These are the activations of a small neural network, seen along a few directions. Each row is one input.
In each table, some parts of the input vary, and every possible input appears once, in random order.
A made-up example of a description, with smaller parts first: one of 3 separate values, together with either a single point or one of 11 places along a line or (one of 5 places around a ring, together with one of 6 places along a line).
Shared parts are said once, and a part with two or three values counts as separate values.
In the rows, 128 means zero.

Other details of the inputs shift rows strongly along two fixed directions, in all tables alike. That doesn't count.

A family of inputs:
row 1: [147 137 117 122  75 138 111 166  93  95 100]
row 2: [130 129 131 149 115 136 140 160 137 103  80]
row 3: [140 150 129 135  97 150 125 148 100 107 102]
row 4: [137 127 117 149 120 127 124 174 119 101  93]
row 5: [118 160 108 114  70 110  87 158 117  79  90]
row 6: [ 97  99 174 141 221 155 185  43 141 178 185]
row 7: [125 106 121  82  98 120 128 105 119 159 157]
row 8: [148 142 127 153 126 135 120 139 143  99 104]
row 9: [ 84 107  99  85 144  82  98  89 153 161 185]
row 10: [124 136 142 143 134 164 156 135 115 111 102]
row 11: [148 149 123 159 128 126 102 166 134 104 106]
row 12: [149 166 144 155 138 133 116 142 126 121 108]
row 13: [166 145  83 129  47 106  74 218 123  65  75]
row 14: [109  99 134 121 175 133 154  91 121 166 181]
row 15: [ 68  88 103  87 161  97 128  84 138 167 174]
row 16: [158 159 127 146 103 128 106 156 119  96 100]
row 17: [114 102 158 114 158 139 153  62 130 168 175]
row 18: [125 143 145 155 155 161 150 143 110 122 115]
row 19: [125 135 139 177 171 151 146 127 122 109 108]
row 20: [158 157 131 147 112 125 103 161 119 102 101]
row 21: [143 164 137 171 151 140 116 151 139 114 105]
row 22: [141 110  78  83  86  72  86 155 151 152 159]
row 23: [133 146 159 146 121 164 145 122 116 112  97]
row 24: [109 131 160 173 204 162 174  79 140 145 128]
row 25: [132 135 125 154 136 132 132 165 124 117  96]
row 26: [115 150 154 170 176 178 165 123 109 118 116]
row 27: [151 108 103  63  52  69  94 148 152 148 144]
row 28: [110 122 169 178 213 159 178  75 145 140 132]
row 29: [121 126 143 167 165 153 156 114 131 115 105]
row 30: [ 82 106 103  64  96 108 111  99 106 148 167]
row 31: [147 131  89 129  65 115 107 209 115  86  74]
row 32: [139 172 157 173 170 150 139 101 131 131 126]
row 33: [135 105 133  93 123  92 123  87 157 166 172]
row 34: [130 103 112  91 120  85 115 115 172 166 166]
row 35: [138 157 146 152 132 162 132 137 103 115 103]
row 36: [113  88 126  94 142 121 150  96 126 161 172]
row 37: [108  99 145 107 154 131 161  93 137 164 163]
row 38: [144 110 102  66  76  76 100 126 148 158 157]
row 39: [137 136 135 132 102 152 129 132 105 103 102]
row 40: [127 137 144 157 152 161 146 148 106 111 114]
row 41: [ 80 146 136 148 145 172 146 133  96  88  98]
row 42: [138 143 148 165 154 142 132 119 153 109 110]
row 43: [128  98 117  86 118 105 117 105 114 171 183]
row 44: [134 104  98  84 110  83 109 119 164 162 167]
row 45: [155  95  88  53  50  64  87 140 139 147 161]
Description of these inputs: one of 5 places around a ring, together with either a single point or (one of 2 separate values, together with one of 4 places along a line).
Changing only the place on the ring of 5 turns row 24 into row 38. The same change can be made to row 19. Which row results?
> row 16
Changing only the place on the ring of 5 turns row 36 into row 39. The same change can be made to row 18. Which row results?
> row 35
Which other rows does row 19 become when the place on the line of 4 takes its other values? List them by row number.
> row 4, row 28, row 29
Which other rows agree with row 42 in the place on the ring of 5? List them by row number.
> row 8, row 9, row 11, row 13, row 21, row 22, row 34, row 44
Which other rows does row 2 become when the choice among 2 separate values takes its other values? List them by row number.
> row 28

A family of inputs:
row 46: [ 95 116 143 130 185 138 148  78 135 159 166]
row 47: [120 106 115 107 128 106 128 129 140 139 145]
row 48: [129 108 108  90  87 112 116 144 115 131 143]
row 49: [137 156 140 174 149 152 136 148 127 103  93]
row 50: [125 110 116 102 109 121 129 125 120 135 142]
row 51: [134 147 157 159 151 163 148 115 122 116 111]
row 52: [112 114 119 116 143 114 133 116 139 149 152]
row 53: [123 111 110 110 117 107 125 139 138 131 134]
row 54: [107 115 130 123 151 130 138 107 131 138 142]
row 55: [147 123 109 106  90  99 101 146 135 123 130]
row 56: [152 157 128 146  96 133 105 166 122  88  91]
row 57: [147 141 133 132  94 131 116 152 127 105 101]
row 58: [106 104 129 113 149 126 146  93 125 158 156]
row 59: [155 142 105 141  75 125 107 203 123  76  67]
row 60: [134 103 109 104 122  98 120 135 143 147 150]
row 61: [126 124 138 117 143 133 139 100 126 154 154]
row 62: [144 157 128 158 125 136 116 153 126 102  93]
row 63: [132 122 132 122 140 112 121 102 143 147 156]
row 64: [122 108 106  99 110 100 118 145 135 136 142]
row 65: [105 155 182 193 207 190 172  87 113 120 113]
row 66: [126 146 132 161 132 148 136 150 128  95  88]
row 67: [146 129 110 106  89 101  99 150 132 122 130]
row 68: [132 135 137 118 127 123 127 112 133 144 141]
row 69: [133 117 115 110 132  98 113 120 141 153 157]
row 70: [125  98 105  87  86 104 119 150 117 130 132]
row 71: [134 113 109 107 122  95 113 123 143 149 151]
row 72: [138 110  96  98  96  88 103 142 142 142 142]
row 73: [135 154 156 153 142 151 134 118 127 121 117]
row 74: [150 137 116 145  96 129 113 184 127  89  83]
row 75: [137 159 136 168 143 144 125 138 129 109  99]
row 76: [ 97 154 179 198 222 190 172  75 128 120 117]
row 77: [138 159 154 187 164 158 136 126 131 103  94]
row 78: [134 148 136 144 109 156 131 154 104  91  94]
row 79: [133 127 117 110 119 104 111 116 138 146 152]
row 80: [147 164 147 161 113 155 128 149 121  90  77]
row 81: [110 151 151 168 167 166 145 120 118 105 103]
row 82: [132 103 106  89  80 110 115 146 118 126 139]
row 83: [135 105 103  96 112  92 113 144 140 148 153]
row 84: [104 109 113 101 132 114 126 113 131 149 156]
row 85: [135 137 101 123  62 129 105 199 110  68  65]
row 86: [138 155 146 162 147 144 130 118 132 112 109]
row 87: [110 145 142 163 155 161 144 123 122 104  99]
row 88: [114 110 122 103 133 124 136 101 121 156 164]
row 89: [118 127 146 121 163 125 140  75 142 172 170]
row 90: [133 123 132 119 125 132 135 117 126 137 135]
row 91: [144 147 134 157 133 135 122 143 132 105 100]
row 92: [132 116 122  98 109 106 120 115 139 153 151]
row 93: [127 124 140 111 140 117 130  97 138 160 162]
row 94: [114 108 115 101 112 116 129 128 116 143 141]
row 95: [119 103 112  93 106 109 124 136 116 140 143]
row 96: [128 139 134 156 132 144 134 152 129  97  95]
row 97: [130 145 137 153 121 161 139 139 109  97  93]
row 98: [106 110 113 100 131 113 126 117 129 145 153]
row 99: [116 115 128 109 138 128 139 101 120 151 160]
row 100: [135 129 121 113 124 107 113 116 137 143 150]
row 101: [126 109 125 103 128 120 133 103 132 159 159]
row 102: [123 126 149 127 163 140 147  87 129 158 160]
row 103: [136 112 104  92 101  89 105 123 142 148 156]
row 104: [118 111 133 116 142 131 142  99 124 146 155]
row 105: [147 135 108 137  92 123 113 181 128  96  88]
row 106: [136 111 108 109 113 102 112 148 138 139 143]
row 107: [111 111 125 109 132 123 137 115 117 146 145]
row 108: [114 155 169 189 183 185 168 106 111 105  91]
row 109: [123 154 177 176 191 178 161  85 123 133 128]
row 110: [142 107 110  91  81 109 112 147 125 132 137]
row 111: [109 150 178 192 198 188 171  92 115 115 105]
row 112: [129 117 123 103 117 121 127 116 126 151 151]
row 113: [116 123 140 144 188 130 147  87 146 166 163]
row 114: [125 113 102 102 101 102 115 155 133 127 131]
row 115: [146 151 141 144 106 141 123 148 125 101  94]
row 116: [147 156 130 161 116 138 111 164 124  93  87]
row 117: [130 105  94  90  79  92 105 170 132 124 132]
What do these inputs look like to the network?
> one of 2 separate values, together with one of 4 places along a line, together with one of 9 places around a ring
Changing only the place on the ring of 9 turns row 93 into row 67. The same change can be made to row 92. Which row results?
> row 103
Which other rows does row 102 become when the choice among 2 separate values takes its other values? List them by row number.
> row 51
Which other rows does row 71 become when the place on the line of 4 takes its other values? List them by row number.
> row 72, row 77, row 91
Which other rows does row 71 become when the place on the ring of 9 takes its other values? List them by row number.
> row 50, row 53, row 59, row 80, row 85, row 86, row 90, row 108

A family of inputs:
row 118: [ 79 100 137 116 181 139 159  67 126 165 165]
row 119: [ 91  95 110  82 120 113 135 118 122 151 153]
row 120: [107  92 114 121 188 100 138  98 149 175 181]
row 121: [141  73  85  30  36  77  96 147 109 157 173]
row 122: [158 153 113 106  48 126  91 180 105  93  98]
row 123: [140 172 158 181 161 144 123 116 147 106 102]
row 124: [159 183 168 189 150 165 136 117 126 107  91]
row 125: [123 146 134 177 168 147 138 156 128 101  94]
row 126: [148 181 160 175 132 176 130 124 106  95  91]
row 127: [133 106 117 123 158 100 128 107 165 163 163]
row 128: [ 91  90 102 106 154 103 136 109 135 156 166]
row 129: [150 130 119 106  51 137 110 178  94  94  97]
row 130: [160 145 107 123  74  96  83 168 144  95  99]
row 131: [130 113 123 128 161 105 129 112 165 158 159]
row 132: [152 174 163 171 147 154 133 119 131 121 104]
row 133: [140 111 109  94  49 127 123 177 103  96  94]
row 134: [ 86 100 119 121 175 118 145 101 138 159 166]
row 135: [115 138 165 153 152 177 167 110 111 113 107]
Changing only one part turns row 134 into row 125. The same change can be made to row 128. Which row results?
> row 120
What do these inputs look like to the network?
> one of 2 separate values, together with one of 9 places around a ring
Which other rows does row 133 become when the choice among 2 separate values takes its other values? List them by row number.
> row 135
